Each row below holds a small network's activations on one record, seen along a few directions.
After each row come some of the record's fields: Z, L, N, E, Y, B, M, K.
A field that a record lacks is left out.
The largest differences between rows may come from other fields.
In the rows, 500 means zero.
Random noise pushes rows far along 14 fixed directions. That doesn't count. These rows show it; they differ only by the noise:
[414 613 480 517 749 510 469 529 638 557 551 360 491 640 590 282 353 662
 558 528 470 457 384 547 561 373 492 726 612 576 428]
[909 518 400 335 559 450 465 624 729 388 518 316 494 545 560 542 672 356
 277 444 278 314 551 559 464 720 517 373 335 365 450]
[453 610 370 514 282 550 354 539 417 497 464 446 421 537 589 431 472 526
 531 647 347 570 410 643 509 371 637 431 352 469 367]
[586 428 793 766 649 413 721 463 485 576 459 536 578 520 465 526 404 599
 595 424 763 558 661 484 392 457 546 352 573 497 565]
[506 549 608 577 682 392 549 415 637 485 632 557 535 528 520 431 425 518
 724 470 695 538 515 341 390 417 608 481 647 448 638]
[197 407 410 567 357 511 516 659 380 596 574 485 561 515 479 560 693 668
 634 330 511 463 757 453 542 555 673 430 523 453 558]
[575 415 469 382 492 290 440 501 476 330 634 514 413 561 574 595 689 539
 707 498 564 353 699 308 404 723 683 361 565 238 704]
[538 561 456 616 375 679 573 644 592 757 563 553 757 522 372 609 641 484
 351 511 560 373 581 414 603 338 370 359 397 480 447]
[542 379 606 526 311 415 664 526 368 462 538 661 628 668 429 651 732 668
 671 559 571 563 703 495 518 560 629 305 511 261 496]
[304 419 460 534 393 696 611 363 509 495 437 455 689 363 390 583 418 411
 328 424 475 485 287 242 162 194 362 476 474 487 616]
[186 523 582 437 517 422 545 545 416 395 473 556 476 649 653 582 372 341
 868 459 490 695 624 745 705 452 810 514 485 551 423]
[556 554 591 496 582 572 583 619 381 487 359 353 339 457 663 449 212 424
 490 419 585 387 564 636 604 559 590 444 525 698 418]
[649 669 454 691 367 585 317 269 545 504 458 536 336 534 585 396 553 564
 553 702 540 602 345 385 287 250 423 633 392 411 368]
[530 498 410 324 360 539 667 632 301 226 604 287 375 528 641 434 678 678
 512 317 400 544 469 529 268 700 604 489 724 577 325]
[507 483 201 371 290 579 380 298 755 427 669 752 661 483 294 403 820 529
 464 626 408 534 300 122 236 277 430 583 472 180 605]
[642 393 637 611 347 619 668 451 397 572 273 673 472 405 401 416 344 599
 517 447 656 518 626 482 553 499 654 354 455 447 521]

[494 485 600 632 546 384 662 638 406 571 574 491 625 505 443 430 345 597
 499 554 562 621 532 664 475 450 647 199 552 553 541]
Z=z5 L=l5 N=n2 E=e1 Y=y2 B=b1 K=k4
[520 613 549 631 563 657 561 345 703 623 396 550 601 443 417 336 269 438
 411 523 480 700 216 528 472 179 440 606 453 593 418]
Z=z2 N=n1 E=e1 Y=y2 K=k4
[464 341 461 309 602 429 484 519 688 549 579 613 747 561 376 730 572 276
 438 588 478 235 597 297 645 512 367 470 423 287 776]
Z=z5 L=l5 N=n2 E=e1 Y=y1 B=b3 K=k5
[463 282 402 353 256 822 744 501 458 517 272 487 553 268 298 400 433 635
 285 148 354 379 501 302 488 615 598 503 532 463 628]
Z=z2 N=n1 E=e2 Y=y2 K=k4
[283 411 598 704 342 489 503 489 379 720 337 580 740 591 352 799 499 469
 458 624 418 537 626 586 605 305 495 286 172 315 597]
Z=z3 L=l1 N=n1 E=e1 Y=y1 K=k4
[472 471 365 486 329 776 527 351 627 521 401 751 527 405 394 433 671 424
 454 372 502 628 538 371 512 393 434 737 434 511 400]
Z=z5 L=l3 N=n2 E=e1 Y=y2 B=b1 K=k5
[485 751 607 601 501 485 408 597 508 706 674 464 684 543 567 747 376 278
 500 787 612 322 388 445 626 217 287 297 448 600 584]
Z=z1 L=l1 N=n1 E=e1 Y=y1 B=b1 M=m1 K=k5
[417 322 568 343 509 571 664 379 526 493 348 691 638 518 369 529 318 528
 549 471 562 459 469 396 652 455 551 574 516 321 627]
Z=z2 N=n2 E=e2 Y=y1 K=k4
[343 562 335 436 324 693 491 462 352 468 437 365 490 589 516 441 555 674
 448 500 240 526 309 450 435 395 482 637 457 463 386]
Z=z5 L=l3 N=n1 E=e2 Y=y1 B=b2 K=k4
[717 565 688 683 575 487 543 290 683 416 533 418 429 704 585 570 860 676
 777 265 471 681 558 400 428 663 545 844 527 375 384]
Z=z1 L=l3 N=n2 E=e1 Y=y1 B=b2 M=m1 K=k4
[601 642 398 516 464 483 330 436 674 503 618 579 389 349 502 178 455 561
 630 507 501 621 335 480 391 451 665 548 592 556 515]
Z=z1 L=l3 N=n1 E=e1 Y=y1 B=b2 M=m3 K=k5
[527 381 536 347 495 512 567 403 576 425 392 705 525 355 365 385 269 346
 554 463 524 537 449 448 578 519 632 460 514 488 704]
Z=z5 L=l3 N=n2 E=e1 Y=y1 B=b1 K=k5
[295 442 388 599 482 446 341 430 475 664 558 544 540 435 377 354 432 716
 581 571 482 398 496 213 436 380 636 434 541 334 845]
Z=z5 L=l5 N=n1 E=e1 Y=y2 B=b2 K=k5
[664 464 612 532 465 294 523 469 537 407 517 451 586 535 454 389 444 679
 602 520 325 693 351 597 356 545 784 271 477 298 606]
Z=z1 L=l3 N=n2 E=e2 Y=y1 B=b2 M=m1 K=k5
[347 458 525 428 209 640 709 298 359 314 437 741 544 403 378 404 548 547
 651 414 469 886 356 462 339 363 624 538 616 515 423]
Z=z3 L=l1 N=n1 E=e2 Y=y1 K=k5
[463 519 439 502 503 538 402 523 451 498 409 541 373 296 532 439 323 303
 433 500 565 376 531 499 563 520 548 424 412 611 570]
Z=z1 L=l3 N=n1 E=e2 Y=y1 B=b1 M=m1 K=k4
[641 413 583 499 687 532 549 388 762 556 397 425 578 636 431 424 443 658
 509 363 357 458 471 446 610 591 572 707 465 292 580]
Z=z3 L=l5 N=n2 E=e1 Y=y2 K=k4
[359 426 503 584 457 527 544 505 449 502 384 772 373 295 422 376 449 353
 640 269 683 722 736 612 611 593 721 467 472 637 463]
Z=z3 L=l3 N=n1 E=e2 Y=y1 K=k4
[322 491 498 628 102 603 579 381 257 361 486 483 371 521 605 507 752 726
 730 328 434 894 521 500 214 487 636 577 554 511 308]
Z=z5 L=l3 N=n1 E=e2 Y=y2 B=b3 K=k5
[752 436 461 636 338 582 533 543 550 648 493 493 549 269 328 362 555 668
 327 343 516 475 515 389 409 612 593 255 444 408 560]
Z=z3 L=l5 N=n1 E=e2 Y=y1 K=k4
[264 400 350 249 443 340 549 475 447 297 661 663 629 498 385 454 494 473
 529 653 446 601 305 454 320 411 547 380 677 411 638]
Z=z2 N=n1 E=e1 Y=y2 K=k4
[555 628 672 629 476 575 579 537 629 619 541 501 590 298 534 521 241 267
 594 319 631 574 441 492 489 413 619 324 552 720 597]
Z=z1 L=l3 N=n2 E=e1 Y=y2 B=b1 M=m1 K=k5
[119 341 358 486 422 595 501 632 170 607 322 520 427 563 442 351 455 845
 403 583 514 375 596 597 703 473 383 704 567 577 401]
Z=z2 N=n2 E=e2 Y=y1 K=k5
[550 743 300 681 353 620 207 542 631 715 646 634 431 416 419 412 798 458
 522 506 560 515 546 398 713 482 507 572 344 548 394]
Z=z1 L=l3 N=n2 E=e1 Y=y1 B=b2 M=m1 K=k4
[594 548 191 262 312 764 454 578 595 506 470 459 497 247 438 360 476 367
 250 328 310 354 373 336 514 571 581 412 391 507 538]
Z=z5 L=l3 N=n1 E=e2 Y=y1 B=b1 K=k4
[301 511 477 481 589 449 358 519 477 545 491 423 422 449 596 505 281 366
 636 469 457 395 518 531 640 478 643 477 446 540 647]
Z=z5 L=l5 N=n1 E=e2 Y=y1 B=b2 K=k4
[313 570 299 450 608 598 352 751 782 692 554 229 558 612 591 379 548 585
 400 353 110 393 461 753 790 516 472 818 431 662 312]
Z=z1 L=l5 N=n1 E=e2 Y=y2 B=b1 M=m1 K=k4
[789 421 789 556 500 609 751 308 356 407 208 362 406 628 574 556 358 615
 434 467 431 525 399 495 363 518 374 611 545 510 392]
Z=z5 L=l5 N=n1 E=e1 Y=y2 B=b2 K=k5
[817 618 373 450 196 636 437 558 303 440 431 661 219 366 562 510 655 294
 342 645 614 425 604 486 513 584 367 389 452 603 308]
Z=z2 N=n1 E=e1 Y=y2 K=k5
[701 402 486 433 583 510 383 400 384 438 252 248 266 641 637 435 382 817
 270 667 424 157 430 462 470 611 272 733 475 344 483]
Z=z2 N=n2 E=e2 Y=y2 K=k5
[252 719 415 497 598 365 444 670 469 469 887 331 567 519 643 625 537 379
 594 527 665 510 425 403 224 314 454 304 663 641 567]
Z=z1 L=l1 N=n2 E=e2 Y=y2 B=b2 M=m2 K=k5
[303 474 351 442 501 549 441 461 526 501 424 700 400 521 453 341 571 492
 531 512 436 622 540 628 641 451 478 815 496 577 340]
Z=z2 N=n1 E=e1 Y=y1 K=k4
[107 322 511 310 400 517 487 494 101 365 360 296 540 473 527 774 241 455
 393 612 406 303 314 433 431 417 457 384 457 459 670]
Z=z1 L=l3 N=n2 E=e2 Y=y1 B=b2 M=m3 K=k5
[320 519 564 573 654 583 626 617 489 673 589 577 541 610 499 577 703 582
 660 303 773 427 794 397 806 583 392 771 697 644 420]
Z=z2 N=n2 E=e1 Y=y1 K=k5
[610 511 559 372 406 363 553 535 377 304 574 377 558 503 519 598 382 431
 482 684 362 525 311 592 357 532 587 157 530 430 579]
Z=z3 L=l3 N=n1 E=e1 Y=y2 K=k4

Which values does each new row have?
[635 542 663 440 632 549 779 613 756 528 655 402 699 574 524 525 596 487
 582 164 429 575 584 541 574 660 562 539 695 624 455]
Z=z5 L=l3 N=n1 E=e1 Y=y2 B=b3 K=k5
[692 556 630 412 491 606 511 441 342 363 304 307 247 324 684 501  94 354
 490 482 553 365 382 460 476 598 561 434 557 640 560]
Z=z3 L=l3 N=n2 E=e1 Y=y2 K=k5
[381 486 437 449 443 349 450 482 500 393 626 635 532 590 475 577 770 429
 677 538 445 667 596 523 486 518 601 521 496 371 515]
Z=z2 N=n2 E=e1 Y=y1 K=k5
[539 441 462 325 415 498 533 499 337 289 433 284 480 393 541 494 359 473
 308 533 300 476 238 527 253 530 482 337 522 499 516]
Z=z3 L=l3 N=n1 E=e2 Y=y1 K=k5
[736 486 663 474 740 401 617 479 733 515 446 561 631 611 426 442 416 481
 518 472 454 488 512 503 629 584 591 472 517 411 588]
Z=z1 L=l3 N=n1 E=e1 Y=y2 B=b2 M=m1 K=k5
[256 533 173 593 455 534 270 655 477 688 659 354 524 302 435 410 682 580
 296 454 439 315 541 270 356 462 404 432 474 582 643]
Z=z5 L=l3 N=n1 E=e1 Y=y1 B=b1 K=k5
[630 881 378 440 473 465 333 506 807 505 883 620 582 523 555 381 575 368
 812 627 573 644 327 355 526 338 727 407 585 442 527]
Z=z1 L=l3 N=n2 E=e1 Y=y2 B=b2 M=m3 K=k5
[356 497 607 605 661 429 457 352 701 491 512 609 537 444 531 553 479 239
 673 349 584 621 560 422 442 426 545 613 457 516 621]
Z=z1 L=l3 N=n1 E=e2 Y=y1 B=b3 M=m1 K=k5
[460 501 551 610 509 286 575 553 480 433 683 669 564 281 406 397 436 348
 583 482 691 744 482 529 171 419 672 106 654 628 657]
Z=z1 L=l3 N=n1 E=e1 Y=y2 B=b2 M=m3 K=k5
[385 535 455 473 657 581 443 521 538 493 495 296 394 338 636 445 318 375
 450 294 508 377 433 407 404 485 443 583 611 729 581]
Z=z5 L=l3 N=n1 E=e2 Y=y2 B=b2 K=k5
[750 664 595 431 617 608 620 647 583 648 540 466 690 722 494 668 532 383
 336 684 527 278 479 544 821 441 201 533 486 532 341]
Z=z2 N=n2 E=e1 Y=y1 K=k5
[487 405 549 578 644 453 587 478 532 417 472 476 530 458 462 586 653 341
 356 348 515 563 597 513 278 534 311 540 492 581 453]
Z=z3 L=l3 N=n1 E=e2 Y=y1 K=k5
[456 509 467 352 168 715 634 556 284 417 370 369 506 603 554 673 652 518
 508 341 254 551 502 548 603 608 608 552 425 453 338]
Z=z2 N=n2 E=e1 Y=y1 K=k5
[538 797 581 797 240 660 455 413 557 633 657 347 561 533 617 798 737 413
 727 365 532 678 475 265 328 358 530 415 402 464 436]
Z=z3 L=l3 N=n1 E=e1 Y=y2 K=k4
[295 469 389 317 375 598 552 481 481 444 423 805 648 531 310 492 521 317
 452 675 406 648 432 620 701 310 431 587 431 536 417]
Z=z3 L=l1 N=n2 E=e1 Y=y1 K=k5
[610 642 694 679 469 521 456 410 463 670 600 543 396 570 594 477 494 816
 911 493 747 463 605 323 676 602 641 592 691 422 538]
Z=z3 L=l3 N=n1 E=e1 Y=y1 K=k4
[427 552 582 566 467 649 673 450 424 557 452 843 557 456 283 259 404 587
 596 510 727 792 434 622 770 398 636 560 581 658 303]
Z=z1 L=l3 N=n2 E=e1 Y=y1 B=b2 M=m3 K=k4
